x = [[6680, 5596, 3778, 5661, 3966, 1567, 5739, 5681, 5526, 6601, 4507, 5241], [5556, 5422, 4546, 5691, 4340, 4020, 3609, 5713, 6023, 5032, 5503, 5593], [4448, 5199, 6604, 6129, 3381, 4012, 3904, 3755, 4771, 3922, 5802, 3541], [5267, 6089, 5720, 6842, 2825, 2365, 3912, 4812, 5461, 3943, 5452, 4458], [4376, 5508, 3257, 2735, 6622, 6498, 6146, 5455, 4384, 4915, 4181, 6717], [3901, 5330, 4609, 4427, 5222, 6379, 3791, 4634, 4895, 2762, 5270, 6532], [5157, 4360, 3319, 4459, 5080, 3780, 6673, 5049, 3859, 4839, 2883, 4915], [6263, 5580, 3796, 4947, 5116, 4600, 3716, 6798, 6887, 6809, 5559, 6149], [5152, 6525, 4493, 5417, 4450, 4212, 3490, 6198, 6007, 4810, 5867, 5593], [6286, 4707, 3519, 4682, 5139, 2981, 6248, 6125, 5499, 7163, 3765, 4499], [4713, 5449, 4847, 5330, 4786, 5122, 3205, 5590, 5886, 4154, 5795, 5465], [4644, 5584, 2883, 3555, 6414, 7014, 3771, 6320, 5761, 3777, 5274, 8134]]
Indices start at 1.
(1, 1) -> 6680
(9, 12) -> 5593
(5, 10) -> 4915
(2, 3) -> 4546
(7, 8) -> 5049
(12, 3) -> 2883
(11, 10) -> 4154
(3, 5) -> 3381
(2, 12) -> 5593
(5, 5) -> 6622
(5, 4) -> 2735
(7, 1) -> 5157
(9, 10) -> 4810
(10, 12) -> 4499
(8, 11) -> 5559
(12, 7) -> 3771
(2, 4) -> 5691
(6, 7) -> 3791
(1, 3) -> 3778
(12, 12) -> 8134
(6, 12) -> 6532
(10, 5) -> 5139
(7, 2) -> 4360
(8, 6) -> 4600
(10, 7) -> 6248
(2, 7) -> 3609
(8, 12) -> 6149
(2, 1) -> 5556
(5, 6) -> 6498
(7, 5) -> 5080
(4, 1) -> 5267
(6, 4) -> 4427
(9, 5) -> 4450
(5, 2) -> 5508
(11, 6) -> 5122
(4, 2) -> 6089
(12, 1) -> 4644

W =
[[-0.57 -0.93  0.46  0.70 -0.71 -2.47]
 [ 0.06 -0.24  1.23  1.59 -0.83 -1.27]
 [ 0.27 -0.64  1.41  1.98 -1.06 -2.13]
 [-0.13 -0.53  0.66  1.06 -1.26 -1.68]
 [-0.38 -0.18  0.94  0.85 -1.53 -2.23]
 [-1.58 -1.21  0.73  1.18 -2.14 -4.32]]
Indices start at 1.
row 1 col 1 => -0.57
row 5 col 1 => -0.38
row 4 col 5 => -1.26
row 6 col 4 => 1.18
row 3 col 3 => 1.41
row 6 col 6 => -4.32
row 5 col 3 => 0.94
row 1 col 5 => -0.71
row 1 col 3 => 0.46
row 6 col 5 => -2.14
row 5 col 5 => -1.53
row 2 col 5 => -0.83
row 6 col 3 => 0.73
row 5 col 2 => -0.18
row 5 col 6 => -2.23
row 3 col 5 => -1.06
row 1 col 6 => -2.47
row 4 col 4 => 1.06
row 4 col 1 => -0.13
row 1 col 4 => 0.70
row 1 col 2 => -0.93
row 2 col 1 => 0.06
row 2 col 2 => -0.24

X =
[[ 1.55 -3.76 -1.33 -0.78  0.83  1.03  1.77 -0.18  1.02 -0.45 -2.82 -1.41]
 [ 0.61 -2.57 -0.80  0.62 -1.02  0.93 -0.45 -4.02  2.54 -0.10 -0.67 -0.83]
 [ 1.79 -3.73 -1.55 -0.40  0.37  0.83  1.51 -1.09  1.22 -0.81 -2.78 -1.40]
 [ 1.91 -3.48 -1.25 -0.23 -0.22  1.00  1.18 -1.83  2.27 -0.41 -2.05 -1.14]
 [-0.33 -2.31 -1.12  0.76 -0.59  0.82 -1.18 -4.56  1.82 -0.39 -0.83 -1.09]]
Rows and columns are counted from 1.
row 1 col 1 => 1.55
row 1 col 6 => 1.03
row 1 col 9 => 1.02
row 1 col 4 => -0.78
row 3 col 9 => 1.22
row 1 col 3 => -1.33
row 4 col 12 => -1.14
row 1 col 8 => -0.18
row 2 col 6 => 0.93
row 4 col 9 => 2.27
row 4 col 1 => 1.91
row 2 col 5 => -1.02
row 1 col 2 => -3.76
row 3 col 6 => 0.83
row 5 col 4 => 0.76
row 1 col 7 => 1.77
row 5 col 9 => 1.82
row 3 col 2 => -3.73
row 5 col 8 => -4.56
row 4 col 8 => -1.83
row 3 col 12 => -1.40
row 3 col 7 => 1.51
row 5 col 10 => -0.39
row 2 col 10 => -0.10
row 4 col 11 => -2.05
row 2 col 1 => 0.61
row 2 col 7 => -0.45
row 3 col 8 => -1.09
row 3 col 3 => -1.55
row 3 col 10 => -0.81
row 4 col 5 => -0.22
row 4 col 6 => 1.00
